Each row below holds a small network's activations on one input, seen along a few directions.
In each table, some parts of the input vary, and every possible input appears once, in random order.
Descriptions start from the smaller parts, as in this example, which fits no table here: values(2) and (point or ring(11) or (line(6) and ring(8))).
Shared parts are said once, and a part with two or three values counts as separate values.
In the rows, zero is written as 128.

A family of inputs:
r1: [157 191 180 140 198 175 145 106 142 167 170 110  96 108 115 156]
r2: [132 117 146 112 176 132 110 103 104 158 132 134 186 153 118 151]
r3: [119 111  94 136  68 172 162 129 179 119 103  97  63 113 119  73]
r4: [219 148 182 143 151 191 164 126 128  97 164 160  33 169 145 163]
r5: [ 53  84  62 110  50  29  78 177  97  79 106 155 176 105 144 105]
r6: [186 156 160 138 199 194 158  93 133 173 162 117  98 135  98 149]
r7: [ 97  73 103 112 132  93  98 117  99 138  93 114 227 143 123 126]
r8: [115 159 156 121 172 109 109 114 120 161 136 131 178 129 129 151]
r9: [ 81 117 113 120 128  70  97 128 115 141  96 111 220 118 134 126]
r10: [ 78  41  50 103  54  50  82 166  87  79 102 157 180 132 133 101]
r11: [ 98 151  98 151  62 152 169 141 187 124 105  96  55  86 125  73]
r12: [202 187 192 151 147 170 164 137 144  99 167 156  25 145 154 162]
Question: The inputs of r2 and r8 match in every part but one. If r10 is changed in the same way as r2 into r8, which row does it become?
Answer: r5
Question: What is each input in this table made of?
Answer: values(2) and (point or line(5))

A family of inputs:
r13: [ 53 123 106 116  89  93 103 136 143 128  93 108 173 100 131 102]
r14: [ 99  82 113 115 138  70  97 124  94 139  97 129 232 147 131 133]
r15: [157 131 156 127 148 189 149  97 155 146 124 117 105 151 117 130]
r16: [108 124  93 131  92 148 151 126 153 147 118 123  96 118 112  85]
r17: [179 125 158 138 137 166 150 133 114  98 146 146  75 158 145 151]
r18: [166 190 194 152 187 159 156 109 150 155 146 115 102 131 137 159]
r19: [176 197 189 136 168 156 142 121 143 134 160 149  80 144 148 162]
r20: [180 123 142 129 167 185 146 105 144 147 150 105  93 135 114 129]
r21: [183 127 149 124 132 165 145 122 140 111 136 152  83 165 141 135]
r22: [ 82 118  98 114  70  74 102 157 130  95 106 143 149 116 153 109]
r23: [102  86 101 105 153  85  84 121  92 151 124 114 221 131 114 132]
r24: [184 123 141 126 147 161 143 129 125 112 161 161  67 145 118 142]
r25: [160 131 137 126 157 192 158 100 151 160 139 126  97 142 110 119]
r26: [173 192 186 141 201 177 144 104 146 168 174 102  92 112 121 154]
r27: [ 82  93 116 102 134  89  87 112 100 153  99 127 234 146 117 132]
r28: [ 71 116  91 120 106  89  99 144 135 127 118  95 161  85 128 102]
r29: [105  88 117 119 122  71  90 143  64 105 122 157 199 152 145 153]
r30: [128 117 114 143  72 126 145 157 118  86 125 143  77 135 145 118]
r31: [180 190 181 151 187 177 157 108 141 144 155 103  91 113 122 163]
r32: [121 112 108 144  88 126 152 136 150 120 101 116 104 130 132  99]
r33: [110  86 100 107 130  67  83 140  75 118 137 170 190 139 118 145]
r34: [171 194 199 149 173 156 148 131 117 120 170 143  73 136 150 177]
r35: [150 199 198 139 183 180 146  97 157 167 148 113 104 128 123 155]
r36: [177 192 183 136 183 153 141 127 127 134 184 158  65 124 125 169]
r37: [113  80  96 116 139  87  96 123  86 127 105 117 220 131 116 138]
r38: [ 83 111  87 130  92  92 112 148 128 104  99  98 160  86 130 109]
r39: [133 113  98 132  81 120 137 154 128 100 140 158  69 122 118 109]
r40: [189 118 138 138 152 186 160 109 138 121 130 106  94 135 116 136]
r41: [ 77 117 107 131  76  76 107 166 106  82 116 138 142 109 155 126]
r42: [ 55 123  87 115  96  96 111 139 140 141 107 117 163  92 124  93]
r43: [105 124 112 132  85 145 143 122 156 133 103 114 105 127 119  96]
r44: [ 85  94  96 102 143  91  95 115  98 165 113 136 224 138 110 123]
r45: [125 116  97 134 102 141 139 131 147 133 128 101  92 112 117  96]
r46: [154 200 180 138 191 183 155 100 154 181 163 123  95 120 116 146]
r47: [111  90 108 103 116  69  85 132  90 117 112 161 206 160 142 136]
r48: [ 82 113  90 119  84  71  99 164 116  96 130 153 134  96 128 118]
r49: [136 111  94 144  87 143 152 135 140 109 109 104  94 112 118 102]
r50: [133 118 105 128  67 124 140 147 143  99 116 149  84 142 141 101]
r51: [173 120 152 140 153 168 159 110 148 133 121 119 104 153 131 133]
r52: [ 69 112 103 129  92  75 112 147 136 115  92 110 172 103 144 105]
Question: The inputs of r30 and r41 match in every part but one. If r45 is changed in the same way as r30 into r41, which row does it become?
Answer: r28
Question: The inputs of r47 and r19 match in every part but one. If r33 is changed in the same way as r47 into r19, which row does it become?
Answer: r36
Question: What is each input in this table made of?
Answer: line(5) and (values(3) or ring(5))
Question: Change only the values(3) part in r22. List by row number the other rows that result.
Answer: r41, r48

A family of inputs:
r53: [218 163 171 151 155 205 176 121 140 118 171 136  16 148 129 150]
r54: [180 139 161 124 178 164 134 113 124 139 166 148  97 146 118 154]
r55: [199 191 191 157 159 209 179 115 157 126 159 115  28 135 139 152]
r56: [ 60  93  83 118  64  63  95 156 102  95  93 135 182 118 141 112]
r57: [111  67  84 110 114  83  96 139  97 112 116 133 184 132 125 120]
r58: [ 76 110  99 115 120  67  89 142 115 130 117 114 193 102 132 119]
r59: [127  98  75 131  67 154 153 133 151 115 110 121  77 121 109  81]
r60: [137 123 149 120 172 129 119 100 111 162 122 128 188 159 125 148]
r61: [ 48 104  83 120  74  42  88 167 106 101 110 138 177  95 139 111]
r62: [120 114  98 136  68 145 156 138 168 112 103 123  76 123 127  84]
r63: [111 147 146 122 186 118 112 103 116 178 130 109 197 120 111 147]
r64: [181 203 184 156 163 190 171 124 156 136 172 120  29 117 137 148]
r65: [168 163 174 126 168 157 137 111 131 143 153 153 105 154 131 155]
r66: [143 181 174 128 186 148 129 117 141 156 167 131 109 114 125 153]
r67: [ 91  96 104 115 117  84  96 133 114 119 101 112 197 119 134 123]
r68: [127 133 152 122 182 136 119  94 115 168 116 107 200 138 114 151]
r69: [ 99  92  98 112 103  77  97 137 105 116 103 138 192 140 138 122]
r70: [ 93 136  89 135  72 143 147 136 167 134 114 101  83  97 121  76]
r71: [ 71  86  82 116  59  52  97 163  97  87  96 161 175 133 146 114]
r72: [149  98 136 118 183 135 118 102 103 158 135 124 180 151 111 147]
r73: [211 180 194 158 159 191 180 125 156 113 162 140  19 144 142 155]
r74: [ 82  62  68 114  69  58  95 165  89  84 109 156 167 125 133 112]
r75: [160 168 181 129 182 166 137 107 141 147 153 128 110 132 127 157]
r76: [108 126  95 137  70 156 154 128 168 123  96 101  90 109 118  83]
Question: What is each input in this table made of?
Answer: line(4) and (point or line(5))
Question: The inputs of r64 and r73 match in every part but the line(4) part. If r61 is changed in the same way as r64 into r73, which row does it become?
Answer: r71
Question: Which other rows agree with r75 in the line(4) part? List them by row number.
Answer: r55, r56, r67, r68, r76
